Each row below holds a small network's activations on one input, seen along a few directions.
In each table, some parts of the input vary, and every possible input appears once, in random order.
A made-up example of a description, with smaller parts first: values(3) and (point or ring(9) or (ring(5) and line(6))).
Shared parts are said once, and a part with two or three values counts as separate values.

Other details of the inputs shift rows strongly along two fixed directions, in all tables alike. That doesn't count.

Table:
x1: [0.235,-0.220,0.195,0.849,0.223,-0.412,-0.591,0.766,-0.151,-0.452,-0.769]
x2: [0.605,-0.153,0.293,0.763,0.278,-0.602,0.396,0.322,0.466,-0.289,-0.421]
x3: [0.465,0.338,-0.308,-0.125,0.333,-0.538,0.305,0.891,-0.614,0.157,-0.200]
x4: [0.445,-0.374,0.116,0.818,0.012,-0.655,-0.169,0.911,0.062,-0.206,-0.420]
x5: [-0.573,0.288,0.327,-0.748,0.358,-0.870,0.576,-0.059,-0.694,0.065,-0.406]
x6: [0.019,0.064,0.225,0.904,0.096,-0.874,0.213,0.476,0.199,-0.135,-0.300]
x7: [0.001,0.122,0.042,-0.666,0.592,-0.319,1.031,0.034,-0.356,-0.457,-0.331]
x8: [-0.001,-0.554,0.484,0.256,0.249,-0.443,0.569,0.059,0.297,-0.838,-0.516]
x9: [0.284,0.063,-0.116,-0.096,0.451,-0.336,0.505,0.774,-0.892,-0.014,0.042]
x10: [-0.160,-0.087,-0.128,-0.628,0.321,-0.383,0.476,0.612,-0.774,-0.379,-0.321]
x11: [-0.188,0.221,0.300,0.933,0.304,-0.626,-0.208,0.329,-0.010,-0.377,-0.644]
x12: [-0.580,-0.341,0.417,0.396,0.070,-0.714,0.387,0.211,0.031,-0.682,-0.400]
x13: [0.166,0.407,0.922,0.286,-0.078,0.319,0.621,0.636,-0.231,0.386,-0.904]
x14: [-0.579,0.340,-0.020,-0.528,0.410,-0.597,0.845,0.187,-0.631,-0.303,-0.210]
x15: [0.410,0.703,-0.059,-0.127,0.808,-0.233,0.447,0.155,-0.410,-0.170,-0.566]
x16: [0.624,0.540,-0.142,-0.163,0.610,-0.478,0.865,0.307,-0.205,0.076,-0.222]
x17: [-0.163,-0.781,0.304,0.309,-0.009,-0.501,0.008,0.642,-0.111,-0.757,-0.522]
x18: [-0.141,0.490,-0.011,-0.003,0.540,-0.547,0.869,0.344,-0.743,0.061,0.158]
x19: [-0.173,0.923,-0.123,0.003,0.620,-0.507,0.258,0.304,-0.685,-0.017,-0.435]
x20: [1.395,-2.312,-6.355,2.541,-8.360,2.616,0.154,-9.120,-3.163,1.254,-1.654]
x21: [0.394,-0.001,0.366,0.798,0.482,-0.354,-0.026,0.172,0.260,-0.531,-0.768]
x22: [0.274,-0.643,0.315,0.844,0.120,-0.456,0.038,0.793,-0.223,-0.389,-0.169]
x23: [-0.149,-0.142,0.218,-0.844,0.265,-0.662,0.209,0.364,-0.846,-0.012,-0.526]
x24: [-0.149,-0.201,0.425,0.926,0.203,-0.667,0.415,0.359,-0.075,-0.315,-0.040]
x25: [0.038,0.763,-0.203,-0.028,0.424,-0.754,0.678,0.460,-0.477,0.230,-0.090]
x26: [0.012,0.071,0.382,-0.880,0.539,-0.593,0.764,-0.212,-0.425,-0.092,-0.533]
x27: [-1.569,-0.440,0.169,-2.216,-0.547,3.147,-4.288,-0.874,3.828,1.274,4.336]
x28: [0.255,0.499,-0.223,-0.088,0.533,-0.299,-0.109,0.739,-0.832,-0.095,-0.554]
x29: [-1.977,0.005,0.305,-2.113,-0.434,2.893,-3.870,-1.267,3.948,1.329,4.420]
x30: [0.437,-0.416,0.493,0.787,0.381,-0.400,0.602,0.207,0.184,-0.470,-0.165]
x31: [0.445,0.270,0.049,-0.133,0.721,-0.277,1.063,0.191,-0.480,-0.095,0.024]
x32: [0.756,0.180,0.981,0.141,0.105,0.593,0.812,0.473,0.038,0.236,-1.029]
x33: [-0.858,0.378,0.358,-2.171,-0.622,4.526,-3.844,-0.188,3.714,2.004,4.136]
Each input here is: values(3) and (point or (values(2) and line(5))).
The inputs of x15 and x28 match in every part but the values(3) part. If x26 is changed in the same way as x15 into x28, which row does it become? -> x23
Change only the values(3) part in x8. List by row number the other rows that result. -> x12, x17
Which other rows agree with x13 in the values(3) part? List them by row number. -> x5, x6, x11, x12, x14, x18, x19, x24, x25, x29

Table:
x34: [-0.386,3.595,-0.358,-0.880,2.411,-1.062,-0.769,2.020,1.894,0.627,0.951]
x35: [0.762,0.720,-1.161,1.600,-0.911,-1.769,6.745,-2.296,-4.429,-1.823,-3.107]
x36: [-1.095,-0.001,3.459,1.980,1.784,-1.588,-0.803,0.432,3.139,0.472,1.553]
x37: [-0.030,1.214,2.015,-4.530,2.962,-0.211,-0.822,0.041,0.389,-0.582,0.359]
x38: [-0.919,2.732,2.136,-0.633,2.928,-1.000,0.829,0.237,1.315,1.863,2.127]
x39: [3.169,0.194,3.498,2.153,0.907,3.638,-1.573,4.618,2.823,1.157,-0.803]
x40: [-3.445,-1.142,2.851,-0.661,1.357,-0.033,-2.552,1.688,1.708,-0.453,-1.157]
x41: [0.156,-2.628,-2.808,-1.154,-5.436,4.095,-4.748,-7.783,1.581,0.330,1.748]
x42: [1.946,-1.533,-2.767,5.118,-0.836,-3.411,1.337,-0.447,-3.722,-3.063,-3.835]
x43: [0.062,2.377,-1.242,-0.991,3.757,-0.429,-1.104,2.186,0.090,-0.780,2.353]
x44: [-0.076,-0.882,-6.660,-1.720,-4.508,4.479,-2.492,-4.954,-1.610,3.314,5.249]
x45: [2.039,-1.194,-2.086,-0.611,-0.769,-2.623,6.222,-1.927,-3.754,-0.649,-4.247]
x46: [-0.287,-2.680,2.137,-1.590,1.669,-0.697,0.491,1.204,3.864,-1.156,0.860]
x47: [1.531,-0.344,-1.879,5.254,-2.227,-4.079,1.630,-0.627,-1.916,-1.688,-5.234]
x48: [3.352,2.955,2.081,-0.463,1.982,4.227,0.127,4.262,0.921,2.571,-0.193]
x49: [-0.621,-2.422,0.868,0.142,1.756,-1.041,-1.682,3.385,0.780,-0.436,2.526]
x50: [-1.150,0.330,-1.342,0.297,-1.000,-1.936,3.131,-1.406,-5.807,0.059,-6.216]
x51: [-1.439,0.502,-4.666,-2.868,-6.782,4.410,-2.869,-4.901,-1.429,3.151,3.886]
x52: [-1.998,-1.004,2.849,-1.053,-0.608,-1.088,-2.125,3.397,0.969,-0.585,1.209]
x53: [-1.572,-0.789,3.077,0.611,1.564,0.119,1.026,0.871,3.195,-2.328,1.970]
The inputs of x42 and x43 match in every part but one. If x53 is changed in the same way as x42 into x43, which row does it become? -> x35
What is each input in this table made of? -> values(2) and (point or ring(9))
Change only the values(2) part in x36. List by row number the other rows that result. -> x38
